A small network was shown many inputs. Here are its activations along a few directions, one row for each input.
Each table varies a few parts of the input and shows all the possible inputs, shuffled.
Descriptions start from the smaller parts, as in this example, which fits no table here: one of 8 places around a ring, together with either a single point or one of 11 places around a ring or (one of 3 separate values, together with one of 4 places along a line).
Shared parts are said once, and a part with two or three values counts as separate values.
(in the rows, 128 means zero)

Other details of the inputs vary at random and push rows far along two fixed directions, the same in every table; ignore that.

A family of inputs:
R1: [154 120 130 108 159  99 156 131  82 158  84 146 141 103 114  95]
R2: [ 98 137 130 124  94 161  72 125 174  95 159 126 128 143 143 151]
R3: [ 93 143 134 118  90 150 109 116 172 125 144 141  99 138 144 166]
R4: [152 128 135 118 159  78 194 130  57 170  70 142 145 110 112  95]
R5: [ 99 161 137 126 100 165  85 135 178  96 161 122 129 140 144 156]
R6: [110 176 143 115 102 126 120 179 129 143 108 127 117 119 120 163]
R7: [144  60 110 138 145 130 116  59 149 124 168 140 124 136 149  85]
R8: [119 178 135 153 115 127 137 190 123 135 130 105 111 143 104 185]
R9: [142  65 134 106 140 130 124  57 162 124 143 160 121 126 158  88]
R10: [145  71 125 118 148 114 144  51 135 144 130 166 125 127 150  86]
R11: [114 131 121 148 106 147 110 130 172 112 157 111 108 141 136 177]
R12: [102 141 122 138  87 174  77 137 163  95 159 122 103 136 137 156]
R13: [127 211 151 134 134 107 156 212  77 133  88 106 157 118  94 146]
R14: [121 198 157 119 125 102 178 207  91 154  78 117 127 116  90 156]
R15: [110 160 126 142 102 134 118 170 126 123 139 105 115 132 116 161]
R16: [143  64 110 129 135 139 106  65 139 117 152 135 134 130 159  72]
R17: [141  44  99 123 142 149  99  54 152 106 164 137 119 137 165 101]
R18: [137  69 121 125 144 140  96  53 165 111 163 152 146 141 153  85]
R19: [114 190 144 129 118 141 117 181 118 106 117 117 138 123 111 156]
R20: [111 190 134 148 103 137 131 191 119 132 124 103 120 134 102 160]
R21: [133 132 119 138 137 120 145 146 114 139 128 109 125 138 120 141]
R22: [108 186 140 133 114 131 122 179 126 125 122 113 141 138 102 159]
R23: [179 126 116 145 196  57 228 154  30 177  63 103 168 109  87  90]
R24: [144 100 139 103 144 108 153 110 110 138 102 141 135 113 136  92]
R25: [109 136 129 147  93 165  86 123 176 108 170 126 105 144 139 149]
R26: [154 102 132 128 166 118 135  87 123 124 133 144 161 126 139  76]
R27: [154  92 125 112 163  98 171  88  78 152  89 157 138 110 126  82]
R28: [162  88 111 135 174  92 172 103  80 155 117 124 150 121 116  68]
R29: [124 193 156 116 125 109 169 208  80 142  72 122 123 108  88 158]
R30: [151  94 109 136 152 105 157 112 103 135 114 112 143 121 132 112]
R31: [109 143 139 118  98 147  91 129 181 130 148 146 104 132 140 159]
R32: [160  60 106 128 164 109 144  81 104 137 131 127 141 130 147  82]
R33: [111 161 134 128 115 143 104 158 128 108 126 124 136 132 112 150]
R34: [101 123 115 135  93 167  79 124 168  96 171 122  99 136 139 158]
R35: [ 99 134 130 109  91 158  81 119 192 124 155 140 103 134 151 157]
R36: [135 101 108 135 133 134 128 112 130 114 132 116 125 124 134 138]
Description of these inputs: one of 4 places along a line, together with either one of 3 separate values or one of 6 places along a line.
Q: The inputs of R34 and R28 match in every part but the place on the line of 4. If R29 is changed in the same way as R34 into R28, which row does it become?
A: R14
Q: Change only the choice among 3 separate values in R9. List by row number the other rows that result.
A: R10, R31
Q: List by row number the other rows that have the place on the line of 4 in common with R30.
A: R2, R4, R6, R13, R15, R16, R24, R32
Q: A walk changes only the place on the line of 6. It starts at R26 and steps to R18. List the rest of the walk in order.
A: R25, R7, R8, R11
Q: Change only the choice among 3 separate values in R1. List by row number the other rows that result.
A: R27, R29

A family of inputs:
R37: [105 183 134 128  95 140 120 200 132 113 115  98 108 126 121 209]
R38: [109 156 115 149  99 152  95 163 136 113 151 100 123 136 122 150]
R39: [164 126 134 136 174  79 187 129  94 169  98 127 152 124 116 107]
R40: [ 98 192 140 142 100 137 128 195 143 120 134  98 118 145 104 198]
R41: [131 120 152 106 137 132 109  83 162 125 138 167 150 127 147  84]
R42: [120 109 124 107 108 141 114 126 133 127 123 139  94 114 137 138]
R43: [106  81 108 123 102 171  75  73 203  87 182 121 114 141 167 142]
R44: [172 106 136 131 182  69 211 103  62 180  81 149 148 114 112  65]
R45: [155  76 102 140 162 123 131  79 109 120 135 129 151 125 133  81]
R46: [141 127 123 128 146 115 156 154  92 120 104 104 140 118 114 129]
R47: [112 149 118 143  99 156  91 170 127 100 147  99 117 132 125 152]
R48: [161 105 129 123 172  76 199 110  59 170  81 144 145 117 113  80]
R49: [102  77 116 108  87 176  76  70 184  88 164 144  88 130 178 143]
R50: [126 195 134 136 127 101 168 211  88 151  82  97 135 118  95 181]
R51: [137  95 126 136 143 128 132  86 161 125 155 129 135 140 142 110]
R52: [159  69 132  86 171 117 128  65 101 119 101 164 166 104 151  39]
R53: [109 159 127 152 111 148 106 152 144 109 153 115 122 148 115 168]
R54: [108 133 128 126 105 143 103 127 175 119 153 122 113 145 147 176]
R55: [ 99 155 129 125  88 145 120 146 143 123 125 126 101 126 130 171]
R56: [140 102 118 150 137 134 112  95 145 129 168 127 135 143 140  90]
R57: [139 174 137 162 145 112 156 167 102 140 122 117 141 136  93 138]
R58: [126 115 114 140 122 154 100 125 131  91 146 117 124 130 132 139]
R59: [102 152 138 120  94 138 114 152 151 142 133 138  90 133 121 170]
R60: [125 173 148 131 118 109 157 173 118 168 106 137 105 123  99 151]
R61: [130  58 125  88 136 153  77  28 176 101 150 171 150 120 178  60]
R62: [152 115 123 115 153  90 174 134  73 171  80 140 127 103 107  97]
R63: [122 186 161 109 135 111 140 169 104 140  93 143 155 122 105 123]
R64: [135  94 111 142 136 135 106  98 134 123 163 123 136 143 140  94]
Q: The inputs of R53 and R57 match in every part but one. If R59 is changed in the same way as R53 into R57, which row does it become?
A: R60
Q: What do these inputs look like to the network?
A: one of 4 places along a line, together with either a single point or one of 6 places along a line
Q: Change only the place on the line of 6 in R55. List by row number the other rows that result.
A: R38, R43, R45, R50, R62
Q: Change only the place on the line of 4 in R44. List by row number the other rows that result.
A: R48, R49, R55

A family of inputs:
R65: [107 130 114 157  72 157  26 157 178 129 168 121  94 150 140 152]
R66: [136  62 100 138 159 103 185  48  91 166 122 104 123 134 150  71]
R67: [195  53 153 108 209  92 172  30 124 161 109 183 169 120 163  82]
R68: [109 162 130 170  94 169 118 124 210  96 188 117  69 155 149 164]
R69: [ 72 155 157  97  51 200  66 121 145  63 129 182  74 112 137 144]
R70: [146 227 168 120 160  87 186 218 128 165  72 140 116 112  95 175]
R71: [159  49  99 135 197  86 150  45 105  91 126 126 193 111 133  83]
R72: [182  60 133 174 179 114 190  32 101 139 147 141 151 142 153  71]
R73: [134 246 173 128 142 114 164 214  97 122  82 127 151 113  95 106]
R74: [124 114  88 151  92 130 161 118 121 161 141 101 105 111 145 124]
R75: [134 106 112 121 131 154 126 133  71  71  93 141  95  99 106 159]
R76: [166  36  93  76 153  98 150  46 138 187 108 160 138  85 177  71]
R77: [106 156 155 121 125 106 130  96 127 105 123 149 181 118 124  87]
R78: [119 139 136 153 121 189  76 131 175  51 169 105 143 143 155 212]
R79: [ 77 142 149 108  88 131  87  89 236 113 163 161 113 136 149 208]
R80: [137 112 140 159 124 133 174 138 146 142 148 101 103 138  93 116]
R81: [124 199 130 107 108 107 166 197  58 164  69 113 167  80 111  93]
R82: [137 182 132 145 144  95 129 233  61 173 138 112 124 138  78 130]
R83: [148 148 138 136 158 128 157 215 105 108 101  75 148 113  66 154]
R84: [135 197 181 112 133 117 170 211  92 140  83 114 163 109  65  89]
R85: [151 146 117 144 172 138 130 159 139  79 125 105 137 118 128 141]
R86: [ 78 147 110 155  64 159 133 118 179 106 166 107 102 187 146 196]
R87: [119 111  98 111 149 135 120 121 108 106 111  74 143 122 139 152]
R88: [107 145 134 146  97 179  55 161 199 126 187 125 106 152  88 149]
R89: [130 245 195 141 130 126 162 203  71 124  85 126 180 124  97 142]
R90: [141 179  90 130 124 112 161 223  60 138  77  65 152  83  99 173]
R91: [114 105 121 166  62 143 104 128 172 124 159  96  73 148 160 151]
R92: [ 89  96 122  92  93 170  79  46 190  78 157 156 160 164 187  92]
R93: [129 165 159  98 132 101 186 182  56 160  36 184  78  89  79 174]
R94: [126 193 169 102 133  97 159 223  56 140 106 114 149 115 106  97]
R95: [ 73 120 134  87  96 172  72  73 171 105 144 126 134 131 180 100]
R96: [ 80 132 134  78  98 147  94 104 197 148 129 126  93 134 165 192]
R97: [116  95 108 135  80 168  43 146 186  66 153  82 105 132 169 183]
R98: [116 134 115 160 136 109  93  93 141 135 165 151 155 143 102 117]
R99: [124 189 109 134 142 107 176 214  66 107  69  78 175 147  89 198]
R100: [173  23 130  71 183  82 148  65 131 165 143 163 123 119 172  66]
R101: [129 117  77 137 111 140  85 124 126 168 153 131 131 113 130 105]
R102: [ 94 111 126 143  72 161  99 132 184 108 220 102  58 162 163 165]
R103: [151 150 126 124 165  94 161 230  51 118 112  74 140 117  99 153]
R104: [157 202 151 179 166 112 144 186  62 164 114 134 168 142  74 141]
R105: [125 139 152 116  95 123 102 154 120 122 100 122 140 116 149  86]
R106: [ 84 140  97 140  84 173  51 113 189 112 182 140 128 189 137 170]
R107: [115 117 161  94 105 156 102 134 233 132 151 142  94 129 123 173]
R108: [116 108 123 152  99 146 165 106  85 115 117 159  53 120 111 138]
R109: [114 174 121 158 116 173  50 143 203 109 189 144  99 154 128 146]
R110: [167  53 100 126 163 128 114  51  59 141 116 200 105 112 101  50]
R111: [156  50 110 165 173  69 200  12 105 144 143 143 156 130 132  52]
R112: [182  31 129  95 160  74 141  72 130 176  87 153 129 109 169  71]
R113: [144  72  91 125 184 106 120  64  84 180 124 133 153 133 129  50]
R114: [156  39 110  79 174  90 167  26 142 157 101 174 163 148 168  87]
Q: The inputs of R97 and R65 match in every part but one. If R83 is changed in the same way as R97 into R65, which row does it become?
A: R88
Q: The inputs of R85 and R109 match in every part but one. If R78 is changed in the same way as R85 into R109, which row does it become?
A: R104
Q: What do these inputs look like to the network?
A: one of 5 separate values, together with either a single point or one of 9 places around a ring
Q: Change only the place on the ring of 9 in R107. List by row number the other rows that result.
A: R67, R70, R76, R79, R96, R100, R112, R114
Q: Change only the choice among 5 separate values in R93. List by row number the other rows that result.
A: R69, R75, R108, R110
